These are the activations of a small neural network, seen along a few directions. Each row is one input.
Each table varies a few parts of the input and shows all the possible inputs, shuffled.
A made-up example of a description, with smaller parts first: ring(8) and (point or ring(9) or (values(3) and line(6))).
Shared parts are said once, and a part with two or three values counts as separate values.
In the rows, zero is written as 128.

Other details of the inputs vary at random and push rows far along two fixed directions, the same in every table; ignore that.

Table:
R1: [ 80 147 122 164 146 100 156 100 103  75 148 119 173 126 171]
R2: [112 153 136 158 134  94 126 111 126  73 154  88 163 144 162]
R3: [153 116 134 104 120 171 109 137 131 207 110 177  75 117  91]
R4: [116 164 154 100 151 102 114 120 132 186  99 171 120 132 114]
R5: [138  13  72 157  71 203 142 150  94 105 165 134 100 115 122]
R6: [205  60 113  79  78 216 117 178 141 186 114 148  35 113  67]
R7: [ 88 131 120 163 144  77 151 106 109  79 144 133 182 139 161]
R8: [117 145 131 145 156  95 140 111 129  65 155  88 175 140 158]
R9: [117 136 119 146 149  89 138 122 130  78 128  94 187 141 155]
R10: [144 174 154  96 155 119 106 135 148 161  79 137 120 140 108]
R11: [108  89 107 161 113 160 146 124 111  96 158 125 125 114 152]
R12: [162  32  96 149  76 196 126 166 118  98 178  95  99 121 109]
R13: [148 182 168  91 160 130 106 126 148 157 104 134 101 138 106]
R14: [ 73 131 115 149 140  79 149 108 104  78 139 127 179 139 162]
R15: [136 175 153 101 143 115  99 135 154 179  87 128 123 128  99]
R16: [124 181 161 113 157 123 121 113 132 185 107 163 113 120 122]
R17: [143 184 152  93 125 107 113 122 155 177  98 131 104 127 113]
R18: [119 143 114 134 141  77 157 115 132  68 144  95 177 131 158]
R19: [135   6  77 152  66 199 146 152  95 106 161 138 105 120 118]
R20: [122 181 162 115 158 129 117 112 144 186 109 163 104 116 126]
R21: [139 177 155 109 134 113  94 125 151 178  83 128 121 135 115]
R22: [138  94 101 137  98 126 144 145 129  94 152  99 133 120 125]
Description of these inputs: (values(2) and line(5)) or (values(3) and line(4)).

Table:
R23: [137 186 167  98 162 126 101 123 145 184  90 147 113 131 113]
R24: [166  65 111 108 104 181 127 156 124 147 130 145  87 125  98]
R25: [ 90 197 150 136 174  59 119 102 132 108 107 122 181 148 152]
R26: [133 188 155  91 139 109 109 120 155 191  90 141 114 126 112]
R27: [162  71 107 105  95 171 133 156 125 146 129 140  90 122  95]
R28: [ 98 213 156 132 179  67 132  96 140 101 126 111 173 135 157]
R29: [135 183 153  86 149 108 113 125 149 185  84 151 118 127 102]
R30: [111  66 107 134  98 212 139 128  97 176 133 190  71 101 115]
R31: [125  89 111 149 129 134 151 132 110  67 160 112 145 132 144]
R32: [120 211 169 106 150  94 104 110 155 168  99 128 125 131 123]
R33: [160  71 122 128 100 193 107 158 123 155 132 131  86 128 103]
R34: [169  79 115 124  86 186 117 155 133 154 136 123  80 115 107]
R35: [115  52 110 144  94 190 135 130  93 194 147 206  79 107 115]
R36: [105  84  86 192 111  99 169 126 108   8 188  73 185 131 182]
R37: [ 70 198 142 176 172  40 140  87 122  39 150  81 215 149 188]
R38: [ 96  76  83 193 100  92 156 126 101  17 176  72 193 137 176]
R39: [130 182 158  92 142 109  99 125 146 189  81 146 119 133 103]
R40: [123  92  97 151 106 118 150 136 119  79 154 102 149 125 145]
R41: [125  82 101 154 124 127 144 135 114  76 148 114 155 133 144]
R42: [163  67 107 120  88 177 120 158 127 158 120 136  94 124  99]
R43: [124 201 171 100 175 104 115 112 147 164  97 142 131 132 120]
R44: [125  91  96 141 106 116 156 132 117  74 158 104 146 126 144]
R45: [129  98 109 150 122 133 150 128 115  67 169 102 141 129 147]
R46: [168  78 120 127  97 195 114 150 130 154 139 124  83 119 105]
R47: [126 212 164  90 159  92 123 109 154 158 105 137 119 126 121]
R48: [121 196 163 103 169  97 107 112 146 169  83 148 135 137 119]
Question: What do these inputs look like to the network?
Answer: values(2) or (line(4) and ring(6))
Question: Change only the ring(6) part in R48. List by row number the other rows that result.
Answer: R23, R26, R34, R42, R46
Question: Change only the line(4) part in R29. List by row number the other rows that result.
Answer: R27, R39, R42

Table:
R49: [117 107 121 156 126 166 126 123 110 124 140 132 127 121 136]
R50: [144  66 122 139 100 213 115 141 120 160 138 146  82 114 119]
R51: [128 105 111 172 103  88 122 138 128  56 145  68 191 148 155]
R52: [159  54 108 115  99 175 125 154 120 155 143 160  87 125  94]
R53: [118 103 101 133 106 143 141 130 114 124 119 133 132 117 125]
R54: [162 120 115 134 123 124 148 147 148  93 155  89 137 121 135]
R55: [185 140 149  71 124 176  99 157 157 175 103 119  67 120  80]
R56: [119 103 103 128 101 130 142 128 123 125 143 139 118 118 126]
R57: [173 140 148  95 109 142  75 157 162 204  88 118  90 136  82]
R58: [ 91 228 181 118 177  87 118  89 136 167 124 149 137 127 143]
R59: [ 93 105 109 158 149  96 149 122 109  68 136 121 182 142 162]
R60: [ 92 202 148  99 157  90 125 105 144 166  81 149 139 124 135]
R61: [160 204 161  83 161  97 117 111 163 149 104 108 125 135 120]
R62: [ 98 110 103 159 150  96 150 122 103  69 136 121 188 143 153]
R63: [113 122 129 152 128 138 129 114 118 121 160 136 122 122 140]
R64: [ 97 221 157 104 160  68 129  99 139 160  84 156 138 129 137]
R65: [158  53 115 115  99 176 130 156 114 160 144 154  87 121  96]
R66: [ 96 109 104 153 109  98 161 115 107  79 160 117 159 121 155]
R67: [156  68 116 124 110 167 128 153 115 150 123 159  92 130 105]
R68: [122 115 113 153 128 114 147 133 124  16 156  57 165 146 150]
R69: [108 213 177 126 169 104 113  94 133 166 104 158 123 129 139]
Question: What do these inputs look like to the network?
Answer: values(2) or line(4) or (values(3) and line(5))
Question: Change only the values(3) part in R49. List by row number the other rows that result.
Answer: R53, R62
Question: Change only the line(5) part in R65. List by row number the other rows that result.
Answer: R52, R59, R62, R67
